A small network was shown many inputs. Here are its activations along a few directions, one row for each input.
Each table varies a few parts of the input and shows all the possible inputs, shuffled.
A made-up example of a description, with smaller parts first: one of 2 separate values, together with either a single point or one of 9 places along a line or (one of 6 places along a line, together with one of 8 places around a ring).
Shared parts are said once, and a part with two or three values counts as separate values.
(in the rows, 128 means zero)

Other details of the inputs shift rows strongly along three fixed directions, in all tables alike. That doesn't count.

Table:
R1: [117 174  85  68 105  73 100 136 154 130 116]
R2: [132 149 134 133  93  98  75 153 142 142 132]
R3: [162 123 164 152 131 164 180 138  95 125 155]
R4: [ 79 104  71  52 204 115 192  80 136 104  89]
R5: [104  65 168 234 184 185 144  97 143 115 108]
R6: [ 73 108 113 220 137 138  57 112 212 120  97]
R7: [ 82 106  87  56 212 103 191  78 138 116  60]
R8: [181 181 146 116  53  98  84 179 110 137 159]
R9: [154 117 160 115 146 138 175 125  91 129 132]
R10: [182 179 149 113  54  99  82 179 112 137 161]
R11: [138  84 170 209 136 193 155 126 108 116 160]
R12: [188 142 158  94  96 143 187 155  51 127 188]
R13: [162 126 151 118 147 143 178 128  95 114 130]
R14: [ 74 148  64  88 147  78  91 108 192 119  85]
R15: [119 145 104  97  97  86  83 142 150 146 137]
R16: [158 123 148 119 147 145 180 130  99 118 125]
R17: [127 140 121 132  85 102  78 145 144 145 148]
R18: [ 67  90 112 216 137 133  50 108 204 129 109]
R19: [137  86 168 210 136 193 157 130 108 118 161]
R20: [128 138 124 129  86 103  76 145 145 146 149]
R21: [126 160  92  17 155 160 173  93  58 157  87]
Each input here is: either a single point or (one of 4 separate values, together with one of 5 places around a ring).
Q: Which other rows does R9 become when the choice among 4 separate values takes its other values? List them by row number.
A: R2, R5, R7

Table:
R22: [158 126 129  74 141 131 202 136 103 120 145]
R23: [125 100 153 176 129 128 128 134 149 134 138]
R24: [ 64  95  88 199 162 138 114 100 196  92  96]
R25: [135 118 163 167 130 145 115 120 112 136 125]
R26: [148 107 165 169 127 139 134 139 125 143 145]
R27: [132 118 167 185 132 163 125 129 104 145 126]
R28: [120  99 115  65 193 129 192  88 102 111  83]
R29: [107 139  91 101 114  78  70 138 160 126 105]
R30: [155 143 114  63 132 124 159 122 112 124 119]
R31: [137 173 107 106  72 102  54 145 153 141 121]
R32: [128 136 160 172 123 165 118 136 103 137 136]
R33: [135 120 150 190 123 145 149 136 132 114 164]
R34: [149 137 110  72 136 117 166 132 116 125 126]
R35: [148 136 114  76 125 107 185 135 115 114 142]
R36: [132  94 169 186 136 141 134 138 127 125 150]
R37: [147 126 156 161 126 153 127 124 133 135 140]
R38: [121 117 157 179 121 132 128 138 133 111 157]
R39: [150 137 151 160 127 152 131 127 115 127 148]
R40: [154 151 112  70 134 128 162 125  97 116 128]
R41: [104  74 135 160 112 201 138 104  84 162 210]
R42: [120 186 109 115  71  97  47 150 160 162 123]
R43: [135 110 162 176 120 120 136 138 123 122 154]
R44: [136 119 152 178 117 132 143 136 141 126 157]
R45: [108 149  88  97 115  87  72 142 155 118 116]
R46: [162 141 124  60 127 119 163 125  87 139 112]
R47: [ 60 109  93 192 165 172  96  94 182 118  68]
R48: [141 123 165 167 130 152 120 131 110 125 143]
R49: [149 131 161 167 120 161 128 124 117 141 136]
R50: [134 136 151 175 125 161 113 122 129 131 134]
R51: [117 156 108 115  72  51  58 155 181 143 139]
R52: [148 149 115  56 127 122 171 131  86 148 105]
R53: [ 36  93  90 165 209 135  94  63 196 111  48]
R54: [129 145 147 176 120 169 122 131 119 140 135]
R55: [201 178 158  82  50 106  98 175  62 146 165]
R56: [112 113  90  77 193 136 197  95 125 102  98]
R57: [110  99 111  80 203 148 191  84 111  98  84]
R58: [123 173 105 114  81 117  75 144 148 148 112]
R59: [138 113 169 179 134 156 129 141 115 120 157]
R60: [117 139  94  94 110  82  85 141 163 137 108]
R61: [168 124 137  70 141 132 185 124  86 132 123]
R62: [137 123 122  75 146 121 179 133 100 104 135]
R63: [152 160 110  65 128 131 161 122  92 121 121]
R64: [142 119 160 167 126 148 121 121 122 145 123]
R65: [149 118 157 168 120 142 144 142 131 132 160]
R66: [143 106 174 179 138 153 126 123 112 131 135]
R67: [106  90 107  64 195 115 204  99 121 105  93]
R68: [151 112 166 168 125 145 121 127 126 143 135]
R69: [105 104  75  38 114 152 164 105  70 151 182]
R70: [131 117 157 165 128 137 134 141 121 116 156]
R71: [122 146 116  76 145 141 164 122  90 124 104]
R72: [139 117 151 178 127 147 122 135 142 135 148]
R73: [110 136  91 104 101  69  93 143 173 126 117]
R74: [188 154 157 104  56  90 124 181  84 126 186]
R75: [132 121 156 182 127 161 127 127 117 153 121]
R76: [103 161  93  93 110 100  62 129 152 122  98]
R77: [ 96 149  86  97 107  72  88 142 164 106 123]
R78: [ 39  87  80 161 200 139 105  73 185 122  33]
R79: [143 144 103  63 136 111 180 136 111 110 139]
R80: [121 160 111 109  86  60  38 154 163 145 133]
R81: [118 172 101 120  78  73  50 159 177 133 150]
R82: [ 73  92  77 110 174 101 130 100 191 113  71]
R83: [142 119 152 183 139 157 144 130 123 125 153]
Q: What is each input in this table made of?
A: one of 2 separate values, together with either a single point or (one of 5 places around a ring, together with one of 6 places along a line)
Q: Changing only the choice among 2 separate values turns R30 into R37. The same change can be made to R62. Which row results?
A: R70
Q: Changing only the choice among 2 separate values turns R67 into R36. The same change can be made to R46. Which row results?
A: R64
Q: Which other rows does R24 become when the choice among 2 separate values takes its other values? List them by row number.
A: R33
Q: Which other rows does R56 become when the place on the line of 6 takes its other values? List them by row number.
A: R24, R40, R47, R63, R79
Q: A walk changes only the place on the line of 6. It starts at R42 and steps to R49. List the rest of the walk in order.
A: R37, R72, R65, R44
Q: Which other rows does R74 become when the choice among 2 separate values takes its other values? List them by row number.
A: R43
Q: A walk changes only the place on the ring of 5. It starts at R48 and steps to R39. List the rest of the walk in order.
A: R37, R68, R66

Table:
R84: [111 131 117 146 120 120 118 131 155 123 147]
R85: [109 108 113 147 117 119 104 130 153 124 142]
R86: [128 137 119 152 124 131 105 131 147 107 115]
R87: [116 114 135 137 120 130  92 126 115 137 129]
R88: [112 114 125 135 121 127  91 122 129 142 126]
R89: [132 143 122 149 116 135 120 138 150 118 130]
R90: [139 150 133 141 105 142 103 135 127 142 117]
R91: [144 137 150 142 148 168 175 117 103 140 128]
R92: [136 106 133 123 150 150 188 120 113 117 145]
R93: [133 143 132 139 106 139 106 136 131 149 131]
R94: [134 139 140 135 112 136  94 137 110 133 120]
R95: [119 123 136 138 120 135  93 127 118 133 120]
R96: [124 121 123 144 112 126 115 135 143 120 141]
R97: [112 122 120 145 119 133  94 121 143 146 118]
R98: [125 180  84   6 115  69 139 128 115 155 129]
R99: [133 143 134 142 120 144  99 128 127 133 107]
R100: [166 125 165 126 131 168 166 128  72 133 137]
R101: [118 140 128 147 126 139  85 126 132 127  96]
R102: [141 146 126 146 103 131 114 144 138 116 132]
R103: [152 117 160 126 130 156 183 125  77 152 171]
R104: [132 147 127 145 109 125 123 141 141 123 152]
R105: [124 106 131 128 168 149 171 112 110  95 113]
R106: [188 151 180 131  94  89 129 169 115 136 152]
R107: [159 137 149 119  80 128 114 150  91 158 169]
R108: [121 138 120 153 126 127  95 136 143 102 111]
R109: [136 180  84   5 111  76 132 131 110 148 109]
R110: [112 118 119 144 126 120  97 133 140 107 126]
R111: [120 150 117 151 122 127 121 133 157 117 130]
R112: [ 76  76  91 114 195 127 157  84 154 100  95]
R113: [139 177  78   9 109  65 142 140 122 123 124]
R114: [170 139 160 129 131 173 182 133  80 142 138]
R115: [126 133 122 147 114 132 119 137 149 121 138]
R116: [ 99 120 113 119 177 146 168  92 134 135  99]
R117: [122 127 127 142 104 118 118 140 141 129 169]
R118: [119  92 142 118 190  98 180 108 147 118  94]
R119: [162 116 164 124 130 164 166 128  70 137 146]
R120: [ 93  76 125 115 203  87 170  92 167 118  84]
R121: [ 97  86 111 114 177 129 158 104 124 100 114]
R122: [108 117 119 137 119 129 104 124 140 153 135]
R123: [112 124 121 145 121 136 103 122 145 149 125]
R124: [136 134 149 155 138  92 114 136 167 122  97]
R125: [108 111 113 147 118 120 107 131 158 127 148]
R126: [121 128 117 150 124 126  98 132 149 110 122]
R127: [167 113 157 125 131 153 180 138  78 111 163]
Q: What is each input in this table made of?
A: one of 4 places along a line, together with either a single point or (one of 2 separate values, together with one of 5 places along a line)
Q: Changing only the place on the line of 4 turns R110 into R105. The same change can be made to R97. Which row results?
A: R109
Q: Which other rows does R99 become when the place on the line of 5 takes its other values? List them by row number.
A: R90, R91, R101, R114
